Each row below holds a small network's activations on one input, seen along a few directions.
Each table varies a few parts of the input and shows all the possible inputs, shuffled.
Descriptions start from the smaller parts, as in this example, which fits no table here: one of 3 separate values, together with either a single point or one of 11 places around a ring or (one of 5 places around a ring, together with one of 6 places along a line).
Shared parts are said once, and a part with two or three values counts as separate values.
In the rows, zero is written as 128.

Other details of the inputs shift rows strongly along two fixed directions, in all tables alike. That doesn't count.

Table:
x1: [130  88 114 101 109 134 115 169  80 128 137 106 133 144]
x2: [139 100 115 116 108 113 128 181  98 118 131 122 124 110]
x3: [ 64 139 138 112 169 152 135  72 145 161 141 141 165 115]
x4: [198 136 122 161 100 107 178 138 148 103 138 123  49 179]
x5: [ 97  74  96  66 130 128  83 180  31 122 107 112 164 112]
x6: [ 81 170 137 133 154 151 111  86 166 149 102 120 189  96]
x7: [195 121 116 176  99 102 165 135 153 111 163 133  53 185]
x8: [216 124 141 141  86  98 130 144 129  79 143 136  35 182]
x9: [ 50 135 129 100 175 141 124  85 139 150 129 148 172  98]
x10: [106  67 108  77 135 145  83 193  37 146 135 105 171 124]
x11: [182 103 100 151  64 106 101 191 136 102 121 103 119 144]
x12: [150 113 108 132 109 142  92 169 114 132 116 108 162 120]
x13: [ 88 136 151  94 174 148  94  79 118 131 138 167 152 112]
x14: [188 146 128 174  89  86 184 132 157  96 122 135  48 150]
x15: [ 64 153 127 104 184 144 134  71 129 146 130 146 164 103]
x16: [176  72 130  89 110 120  73 200  42 103 139 131 125 112]
x17: [143 107 101 130  93 119  83 168 108 116  99 107 153 122]
x18: [107 142 160 115 151 149  66 102 145 136 109 135 186 104]
x19: [ 52 142 147  90 193 165 128 105 106 175 117 140 202  65]
x20: [ 84 164 151 155 149 158 117  87 186 170 116 121 175 112]
x21: [162 117 119 156  80 131 110 156 149 125 127 102 135 146]
x22: [129 211 165 180 145 115 214  51 217 129 126 148  78 127]
x23: [151  90  95 109 131 126 118 161  77 122 147 132 131 136]
x24: [ 96 183 156 153 144 120 187  58 213 131 121 140  90 142]
x25: [153  92  94  94 107 116 112 188  53 104 128 106 118 142]
x26: [110 188 145 173 150 110 194  27 217 122 122 161  74 147]
x27: [190 133 137 176  82 108 183 142 162 111 147 123  60 158]
x28: [ 83 138 152 125 163 149 140 115 128 167 133 132 159  97]
Description of these inputs: one of 4 places along a line, together with either a single point or one of 6 places around a ring.
Q: Changing only the place on the line of 4 turns x19 into x23. The same change can be made to x22. Which row results?
A: x15
Q: Which other rows does x21 become when the place on the ring of 6 takes its other values? List them by row number.
A: x6, x11, x12, x17, x20
Q: Which other rows agree with x24 in the place on the line of 4? List them by row number.
A: x1, x4, x5, x8, x10, x25

Table:
x29: [ 46 141 141  82 187 169  63  99 116 158  96 139 234  62]
x30: [198 154 130 195  78  92 169 140 185 101 121 120  64 147]
x31: [195  48 104  72  86  99  86 218  13  68 140 130  88 154]
x32: [187  79  76 141  51 103 107 213  90 100 126  93 105 170]
x33: [130 198 192 178 142 138 184  41 231 143 136 151  90 137]
x34: [240 122 121 174  71  91 140 157 154  77 152 142  39 173]
x35: [149 156 131 180 111 114 208 108 197 132 142 119  65 166]
x36: [194  69  73 119  69 103  85 234  62  94 122 103 132 127]
x37: [ 76  78 110  72 147 158  98 186  37 165 123 104 212  74]
x38: [ 60 161 139 108 179 125 180  69 138 138 113 146 111 105]
x39: [ 11 117 133  66 207 176  92  87  82 188 131 140 222  92]
x40: [ 90  65 108  60 157 157  80 186  30 156 149 110 189 112]
x41: [ 94  60 110  68 139 152  44 170  43 143 135 122 191 119]
x42: [ 45 141 158  89 187 168  68 102 115 166  93 132 231  56]
x43: [ 84 105 102 110 140 139 132 131 101 156 126 120 160 127]
x44: [160 125 120 139 113 117 110 115 143 105 146 141 104 150]
x45: [ 14 126 142  74 186 180  53  91 109 178  97 125 244  84]
x46: [162  81  82 116 105 114 116 198  68 114 133 123 135 121]
x47: [ 86 134 133 124 158 138 142 120 120 155 121 133 166  85]
x48: [110 150 112 142 122 124 125 104 160 126 115 123 152 123]
x49: [209  82 106 136  61 112  91 215 100  99 131  92  98 173]
x50: [165  99  98 122  97 122  67 167  97  99 122 113 145 139]
x51: [172  63  79  82  71  91  95 238  19  81 116 100 102 131]
x52: [231 127 127 149  62  74 146 157 129  60 122 123  21 186]
x53: [103 173 174 146 147 153 132  82 184 153 106 126 154 110]
x54: [169 163 125 174 127 112 178  77 186 109 155 149  64 170]
x55: [ 40 182 164 130 169 164 143  73 176 176 101 120 195  74]
x56: [ 96 163 163 137 174 139 156  78 154 153 138 155 138 107]
x57: [134 196 185 180 147 125 172  42 228 135 132 162  87 130]
x58: [122 199 181 177 155 138 209  46 215 150 145 150  85 139]
x59: [139 172 122 179 126 110 194  64 207 123 135 142  84 152]
x60: [201 105 103 140 105 106 135 170 102  99 153 139  82 151]
x61: [127 183 148 184 110 120 187  88 228 134 122 114  89 154]
x62: [122 120 133  98 157 117 156 117  90 106 138 148  86 137]
x63: [121 143 155 137 138 141 135  96 169 139 144 131 116 145]
Q: What is each input in this table made of?
A: one of 5 places around a ring, together with either a single point or one of 6 places around a ring
Q: Changing only the place on the ring of 5 turns x36 into x60. The same change can be made to x61. Which row results?
A: x40
Q: Which other rows does x32 become when the place on the ring of 5 takes its other values? List them by row number.
A: x39, x41, x43, x45
Q: Start at x55 and move only the place on the ring of 5, one step at a time. The first step leads to x37. Which rows follow, in order?
A: x58, x33, x53

Table:
x64: [152  92 110 105  99 126  81 192  73 116 119 106 149 125]
x65: [219 159 155 192  94  90 183  86 203  84 158 156   9 196]
x66: [ 73 158 151 126 154 153 112  91 157 156 103 133 185  88]
x67: [161 154 142 154 118 109 154 100 160 105 127 142  77 149]
x68: [ 74 156 151 126 158 161  98  88 165 158 113 132 194  99]
x69: [142  77  98  94 113 122 103 187  56 111 128 120 132 131]
x70: [110 160 135 148 141 130 183  90 173 144 131 132 115 134]
x71: [ 63 156 160  94 186 148 124  69 129 145 123 156 156  91]
x72: [ 57 145 135 111 183 149 152  88 127 165 124 137 165 101]
x73: [150  94 104  97 110 119  85 179  71 108 126 115 144 119]
x74: [ 68 158 153 112 176 157 104  67 156 155 122 144 180 102]
x75: [143  77  90 120 102 124 109 206  74 132 132  96 157 118]
x76: [177 110 104 141  91 103 138 166 119 100 135 119  87 155]
x77: [141  75 105  88 119 115 108 184  49 113 138 129 120 131]
x78: [151 148 132 164 102 113 159 120 171 119 125 119  92 150]
x79: [105 164 141 160 136 136 179  91 180 150 129 121 121 129]
x80: [200 155 129 189 100  94 221 111 180 102 157 138   6 183]
x81: [145  86  96 120  94 121  95 194  84 124 121 106 152 119]
x82: [ 69 155 157 119 167 161  99  79 162 162 115 133 184 104]
x83: [159  81 111 101 118 129  75 172  69 113 134 127 136 138]
Q: What is each input in this table made of?
A: one of 4 places along a line, together with one of 5 places along a line
Q: Changing only the place on the line of 4 turns x65 into x80. The same change can be made to x74. Which row results?
A: x70
Q: Which other rows does x81 become when the place on the line of 4 takes its other values? List them by row number.
A: x66, x68, x75
